These are the activations of a small neural network, seen along a few directions. Each row is one input.
In each table, some parts of the input vary, and every possible input appears once, in random order.
Descriptions start from the smaller parts, as in this example, which fits no table here: one of 6 places along a line, together with either a single point or one of 9 places around a ring or (one of 3 separate values, together with one of 5 places around a ring).
Shared parts are said once, and a part with two or three values counts as separate values.
(in the rows, 128 means zero)

Other details of the inputs vary at random and push rows far along two fixed directions, the same in every table; ignore that.

A family of inputs:
R1: [132 128 122 137 119  91 141 156 153 107 141]
R2: [134 127 120 143 117 101 147 144 165 120 111]
R3: [121 112 128 134 117  76 117 136 169 142 152]
R4: [139 113 117 119 106  97 124 147 151 121  90]
R5: [133 150 118 152 149 140  76  92 115 166 148]
R6: [100 123 136 114  93 130 144 163 149 100 134]
R7: [111 126 134 142 116 107 149 155 156  97 148]
R8: [146 164 134 142 109 133 114  77  99 130 155]
R9: [125 133 119 147 114 180 114  98 104 113 118]
R10: [107 113 138 123 100 120 139 163 144  90 129]
R11: [148 112 123 115 147 166 143  94  84 139 112]
R12: [135 117 113 138 114 152  82  79 115 158 123]
R13: [124 111 124 143 115  88 122 122 178 155 122]
R14: [114 125 132 149 115 116 154 144 169 110 117]
R15: [132 119 116 130 115 140  78  92 105 145 152]
R16: [129 136 124 131 132 150  69 106 107 161 127]
R17: [110 142 142 144 134 116 138 170 160 113 123]
R18: [142 136 110 133 117 155 101 111  88 110 142]
R19: [114  60 191  52 205 126 230 167 109 150 105]
R20: [131  82 160  79 212 169 236  84  86 172 138]
R21: [143 165 114 153 151 152  99 115 103 130 137]
R22: [133 133 122 117 124  99 107 169 137 124  96]
R23: [104 136 132 132 109 116 154 154 162 105 153]
R24: [143 124 114 138 123  82 134 138 164 125 109]
R25: [122 114 162  88 211 165 201 116  90 164 142]
R26: [151 135 104 126 123 136  87 105  90 115 139]
R27: [103 124 131 122  91 139 150 152 161 114 103]
R28: [139 127 115 131 126  71 129 151 151 113 138]
R29: [141 153 118 134 135 166  90 123  91 126 117]
R30: [ 99 140 141 115 111 139 134 178 153 117 108]
R31: [143 152 136 123  92 148 104  86  87 125 136]
R32: [150 165 104 151 157 131  89 110  99 138 131]
Each input here is: one of 2 separate values, together with either a single point or (one of 3 separate values, together with one of 5 places along a line).
Changing only the choice among 2 separate values turns R15 into R3. The same change can be made to R26. Which row results? -> R28
Which other rows does R12 become when the place on the line of 5 takes its other values? List them by row number. -> R4, R9, R11, R27

A family of inputs:
R33: [133 131 133 118 141 129 128 130 118 137 148]
R34: [111 159 101 165  72 123  81 125 152 105 148]
R35: [126 128 129 129 154 132 127 124 119 132 116]
R36: [119 116 129 116 138 141 123 118 126 141 125]
R37: [130 118 129 139 142 138 138 121 127 140 130]
R38: [131 128 136 114 123 126 131 114 109 139 121]
R39: [120 113 127 111 125 127 127 114 114 134 131]
R40: [131 129 127 119 137 123 133 129 110 136 147]
R41: [147 128 119 120 143 123 136 126 118 128 143]
R42: [102  89 176  87 125  43 217 216 220 136  97]
R43: [148 122 118 111 140 124 123 127 111 131 125]
R44: [139 109 125 127 134 132 128 120 116 137 113]
R45: [140 129 129 134 149 120 141 116 120 117 142]
R46: [128 125 142 120 144 126 121 122 114 128 129]
R47: [121 120 133 121 133 133 135 112 128 134 151]
R48: [141 122 129 123 146 120 128 118 114 120 124]
R49: [134 108 141 120 129 132 119 121 116 138 123]
R50: [108 123 131 114 122 170 153 131 115 106 129]
R51: [107 117 126 119  72  30 139 243 234 101  82]
R52: [132 126 129 113 146 137 117 136 117 146 123]
R53: [119 139 142 116 119 168 156 131 111 110 119]
R54: [125 128 138 126 152 133 122 126 119 134 122]
R55: [132 135 143 123 130 131 140 113 124 139 140]
R56: [127 131 143 131 147 126 133 120 121 126 147]
R57: [133 129 142 112 127 132 127 115 117 141 122]
R58: [134 124 133 108 138 129 116 131 112 140 130]
R59: [126 165 100 171  92 118  72 137 147  98 115]
R60: [114 152 108 151  73 125  67 131 155 108 128]
R61: [119 161  91 172  79 126  85 126 161 103 138]
R62: [116 174 113 181  98 126  76 139 159 103 138]
R63: [130 117 138 136 140 140 132 123 127 142 135]
R64: [122 117 140 124 123 169 147 137 108 109 120]
R65: [132 127 120 116 147 135 123 134 117 144 117]
R66: [139 131 116 126 146 128 138 129 118 135 138]
R67: [137 136 127 130 135 130 149 112 124 136 130]
R68: [121  79 164  76 116  34 206 207 205 124  83]
R69: [131 134 120 127 151 135 135 132 123 141 136]
R70: [134 117 119 123 133 127 143 108 128 125 146]
R71: [122 133 131 111 131 165 146 151 105 109 127]
R72: [120 117 120 119 139 139 129 116 126 140 120]
R73: [131 132 130 121 137 137 134 117 122 144 109]
R74: [126 124 137 121 140 120 125 121 107 127 128]
R75: [132 107 135 121 125 127 123 120 108 137 123]
R76: [129 134 137 124 125 125 144 113 116 137 139]
R77: [147 106 127 123 131 128 125 116 115 130 119]
R78: [124 135 130 140 157 131 141 122 126 129 135]
R79: [117 171 111 176  87 116  79 133 144  97 145]
R80: [138 116 125 138 137 132 140 117 121 134 132]
R81: [130 131 139 118 135 138 128 119 123 146 114]
R82: [128 114 116 118 134 132 132 113 122 133 122]
R83: [128 150  94 155  74 119  73 127 155  99 124]
R84: [133 115 142 130 132 133 131 118 122 136 142]
R85: [131 111 137 125 136 140 120 125 121 144 116]
R86: [130 114 136 131 128 127 135 118 114 135 141]
R87: [132 123 126 110 133 124 120 130 104 138 129]
R88: [145 133 129 126 131 125 147 109 123 130 136]
R89: [132 132 127 139 152 125 143 119 121 123 137]
R90: [118 123 120 130 142 139 142 113 132 137 139]
R91: [129 139 131 132 139 136 147 116 129 142 127]
R92: [132 111 129 128 138 139 125 123 120 142 111]
R93: [130 133 129 124 149 136 129 135 124 143 141]
R94: [117 122 130 126 141 140 137 116 134 139 144]
R95: [130 167 102 161  75 121  81 132 152 110 108]
R96: [145 112 128 133 134 126 139 115 122 128 137]
R97: [108 178 114 171  77 156  88 153 139  68 124]
What do these inputs look like to the network? -> one of 5 separate values, together with either a single point or (one of 2 separate values, together with one of 6 places around a ring)
Changing only the choice among 5 separate values turns R94 into R62. The same change can be made to R47. Which row results? -> R56
Changing only the choice among 5 separate values turns R91 into R90. The same change can be made to R88. Which row results? -> R70
List by row number the other rows that have the choice among 5 separate values in common with R75. -> R37, R44, R49, R63, R64, R77, R80, R84, R85, R86, R92, R96
Which other rows does R44 become when the choice among 5 separate values takes its other values? List them by row number. -> R51, R59, R82, R95
Which other rows does R36 become when the choice among 2 separate values takes its other values? List them by row number. -> R94
Start at R40 and move only the place on the ring of 6, one step at a time. The first step leads to R41. Which rows follow, in order? -> R66, R69, R93, R33

A family of inputs:
R98: [113 124 128 130  76  78 133 209 202 102 107]
R99: [151 155 101 152 108 132  84 115 118 124 132]
R100: [131 112 149 109 148 151 157 119 105 142 112]
R101: [132  98 132 109 158 147 151 115 108 135 125]
R102: [128 141  99 155 112 142  81 114 128 123 127]
R103: [142 153 112 156 110 134  79 108 125 134 117]
R104: [121  76 157  78 120  42 183 184 184 135  99]
R105: [135 114 134 113 163 134 158 119 111 151 148]
R106: [136 152 102 151 108 144  82 124 122 128 135]
R107: [140 109 139 106 152 115 151  98 109 148 142]
R108: [134 120 140 113 151 145 173 121 105 131 140]
R109: [127 150 118 153 103 155  86 121 130 125 121]
R110: [125 106 140 104 152 126 151 107 113 152 146]
R111: [130 155 112 156 107 147 104 126 131 114 148]
R112: [126 153 111 150 115 139  73 128 118 121 131]
R113: [124 112 146 104 140 138 166 109 107 132 138]
R114: [100 128 138 142  86  65 131 195 218 120 106]
R115: [125 142 108 142  96 136  77 112 126 129 133]
R116: [115 122 124 143  90  50 136 184 212 103 108]
R117: [132 104 134 110 151 148 159 114 102 128 118]
R118: [127 104 136 116 162 142 163 113 115 133 138]
R119: [122 153 123 159 108 148 100 120 139 123 134]
R120: [141 119 142 114 170 118 147 114 103 140 139]
R121: [142 157 110 151 115 129  73 118 113 117 128]
R122: [143 144  99 156 112 130  82 105 123 119 123]
R123: [130 110 144 104 160 143 143 130  99 134 129]
R124: [127 103 131 118 168 132 155 108 115 146 139]
R125: [127 130 127  95 163 148 152 122 106 142 116]
R126: [126 116 143 112 170 129 146 123 107 143 143]
R127: [131 107 141 110 160 139 142 115 111 163 120]
R128: [122 150 111 159 105 145 111 117 131 101 132]
R129: [122 135 131 102 168 143 163 117 113 141 130]
R130: [125 120 150 111 158 140 163 126 102 124 134]
R131: [125 148 116 141  85 147  93 115 120 110 126]
R132: [121 158 125 158 102 148 109 120 134 115 126]
R133: [103  80 164  85 120  63 197 189 191 125 117]
R134: [115 130 138 143  87  52 134 188 215 117 102]
R135: [125 115 148 111 165 139 154 127 106 131 142]
R136: [139 115 136 106 146 151 161 124  97 133 127]
R137: [126 157 118 148 104 150  90 132 113 102 123]
R138: [125 142 114 140  92 145  85 116 125 117 133]
R139: [146 158 106 158 113 126  98 113 127 123 145]
Changing only one part turns R101 into R118. The same change can be made to R121. Which row results? -> R120
Changing only one part turns R122 into R116. The same change can be made to R131. Which row results? -> R113
What do these inputs look like to the network? -> one of 2 separate values, together with either a single point or (one of 4 places along a line, together with one of 5 separate values)
Which other rows does R103 become when the choice among 2 separate values takes its other values? List them by row number. -> R134
Which other rows does R117 become when the choice among 2 separate values takes its other values? List them by row number. -> R128

A family of inputs:
R140: [129 152 103 161  92 128  88 108 138 117 146]
R141: [110  73 179  59 171 141 236 168 113 128 106]
R142: [141 168 101 164 117 135  79 104 115 117 148]
R143: [117 156 127 142 129 192 137 109  95 100 148]
R144: [146 110 134 113 174 135 152  93  87 145 150]
R145: [122 135 123 131  87  66 111 188 183 105 101]
R146: [128 166 105 170 114 131  85 127 144 121 135]
R147: [146 131 115 131 134 145  99 100  92 131 132]
R148: [137 138 118 133 144 149 102 119 110 141 121]
R149: [120  74 171  79 186  95 216 152 143 163 126]
R150: [107 123 134 141  74  68 137 178 212 111 113]
R151: [137 144 119 136 146 178  90  82  82 146 136]
R152: [110 120 128 134  68  80 118 176 196 114  96]
R153: [143 101 134  98 157 149 141  90  85 153 133]
What do these inputs look like to the network? -> one of 2 separate values, together with either a single point or one of 6 places around a ring
Changing only the choice among 2 separate values turns R140 into R153. The same change can be made to R149. Which row results? -> R151
Which other rows does R146 become when the choice among 2 separate values takes its other values? List them by row number. -> R148

A family of inputs:
R154: [121 151 123 144 137 144 121 120 122 137 125]
R155: [137 130 130 122 115 129 118 153 118 110 115]
R156: [112 135 131 114 115 137 115 145 134 124 130]
R157: [127 137 124 143 133 150 128 115 128 111 138]
R158: [142 143 133 122 179 191 131  82  67 140 164]
R159: [137 127 123 132 110 102 123 127 129 127 143]
R160: [113 132 133 122 111 133 119 129 143 136 117]
R161: [124 145 119 132 120 125 137 139 127 112 117]
R162: [148 126 123 124 120 105 107 139 125 129 117]
R163: [128 128 130 119 107 112 117 120 134 127 118]
R164: [136 131 126 125 110 134 124 142 124 115 105]
R165: [125 130 126 132 100 129 142 131 129 113 132]
R166: [143 127 131 130 115 115 115 133 128 128 108]
R167: [124 131 132 146 128 127 130 124 149 115 129]
R168: [123 117 122 122 122 107 103 126 138 131 130]
R169: [130  54 172  40 178  65 218 154 132 160 114]
R170: [137 115 123 133 129 109 102 140 133 131 119]
R171: [129 143 136 141 128 121 126 128 151 134 135]
R172: [144 139 124 132 126 102 121 127 138 120 140]
R173: [130 150 114 139 142 122 105 125 122 143 138]
R174: [127 118 131 139 121 131 115 136 136 123 105]
R175: [116 133 123 146 131 122 128 132 139 121 117]
R176: [138 128 134 112 165 178 117  61  69 168 143]
R177: [117 119 131 146 112 127 131 124 139 121 132]
R178: [115 120 126 141 109 134 136 132 137 114 134]
R179: [154 112 104 123 162 181 141  61  71 158 157]
R180: [126 131 115 140 139 102 113 136 135 129 132]
R181: [130 119 102 117 111 126 120 124 147 133 120]
R182: [115 134 129 136 107 139 137 138 139 127 135]
R183: [122 131 134 141 111 121 127 127 142 140 138]
R184: [138 129 126 129 127 115 103 145 134 144 121]
R185: [169 119  99 121 173 198 114  57  53 162 136]
R186: [140 130 104 135 125 125 133 125 155 125 133]
R187: [126 143 123 137 122 117 133 132 131 119 114]
R188: [112 122 125 122 112 136 121 129 137 116 119]
R189: [114 148 125 132 133 131 125 155 131 122 131]
R190: [134 142 128 135 133 112 118 133 148 134 144]
R191: [142 114 131 135 166 171 131  57  67 154 158]
R192: [118 124 126 130 122 144 111 105 122 128 122]
R193: [115 133 132 133 112 136 130 147 133 122 146]
R194: [115 136 121 138 135 127 124 148 129 109 130]
R195: [124 144 136 140 126 132 132 131 151 127 130]
R196: [128 131 135 133 120 136 116 142 137 136 106]
R197: [125 134 130 128 117 143 121 150 134 129 109]
R198: [134 141 132 137 118 122 136 124 141 113 127]
R199: [119  54 180  34 176  87 234 171 129 142 112]
R200: [132 128 131 138 104 111 131 121 132 126 134]
R201: [129 130 133 146 130 116 125 122 150 121 134]
R202: [126 130 129 130 105 125 134 141 123 107 142]
R203: [125 145 122 129 126 121 129 149 122 107 127]
R204: [119 153 118 138 135 151 125 127 119 131 127]
R205: [111 135 128 116 110 140 123 136 139 129 120]
R206: [134 131 118 130 179 185 136  75  63 140 141]
R207: [132 117 131 138 124 120 109 134 136 130 110]
R208: [127 129 131 137 102 122 137 124 132 119 129]
R209: [133 143 131 129 122 126 133 141 132 101 140]
R210: [132 132  95 135 129 120 131 133 145 131 122]
R211: [133 130 134 134 122 125 111 139 137 142 112]
R212: [115 120 129 138 114 130 129 141 131 109 145]
R213: [137 128 131 130 112 125 121 136 128 121 102]
R214: [127 116 123 141 119 106 117 127 137 129 146]
R215: [122 133 130 137 131 131 128 141 140 102 142]
R216: [124  55 176  61 184  75 228 160 140 173 133]
R217: [123 130 130 120 104 123 122 122 133 121 113]
R218: [124 130 125 118 120 113 104 132 139 143 131]
R219: [130 142 123 137 124 107 126 129 131 125 120]
R220: [126 133 133 125 122 139 114 160 128 124 119]
R221: [141 142 127 130 182 172 127  70  68 166 145]
R222: [118  64 165  58 189 127 199 133 101 146 128]
R223: [120 132 123 146 134 111 122 130 139 127 122]
R224: [125 120 126 133 119 138 120 143 132 116 107]
R225: [137 147 125 134 124 144 134 115 121 110 135]
R226: [127 136 120 117 111 148 119 111 110 118 123]
R227: [138 140 133 137 120 111 131 123 142 119 132]
R228: [136 141 115 132 130  97 118 135 127 126 129]
R229: [118 119 130 128 116 117 110 119 141 129 121]
R230: [134 129 125 140 135 106 117 128 147 122 143]
R231: [117 131 134 140 109 131 133 131 142 134 132]
R232: [122 146 131 135 124 138 136 138 148 120 132]
R233: [126 120 129 130 125 135 113 153 126 112 118]
What do these inputs look like to the network? -> one of 5 places around a ring, together with either a single point or (one of 3 separate values, together with one of 5 places along a line)
Changing only the place on the ring of 5 turns R175 into R192. The same change can be made to R173. Which row results? -> R218
Changing only the place on the ring of 5 turns R231 into R196. The same change can be made to R216. Which row results? -> R184
Which other rows does R169 become when the choice among 3 separate values takes its other values? List them by row number. -> R168, R218
Which other rows does R162 become when the place on the line of 5 takes its other values? List them by row number. -> R155, R164, R166, R213
Start at R176 and move only the place on the ring of 5, one step at a time. The first step leads to R211. Which rows follow, in order? -> R221, R171, R183
Which other rows does R193 become when the choice among 3 separate values takes its other values? List them by row number. -> R202, R212
Which other rows does R214 become when the place on the line of 5 takes its other values? List them by row number. -> R177, R178, R191, R212
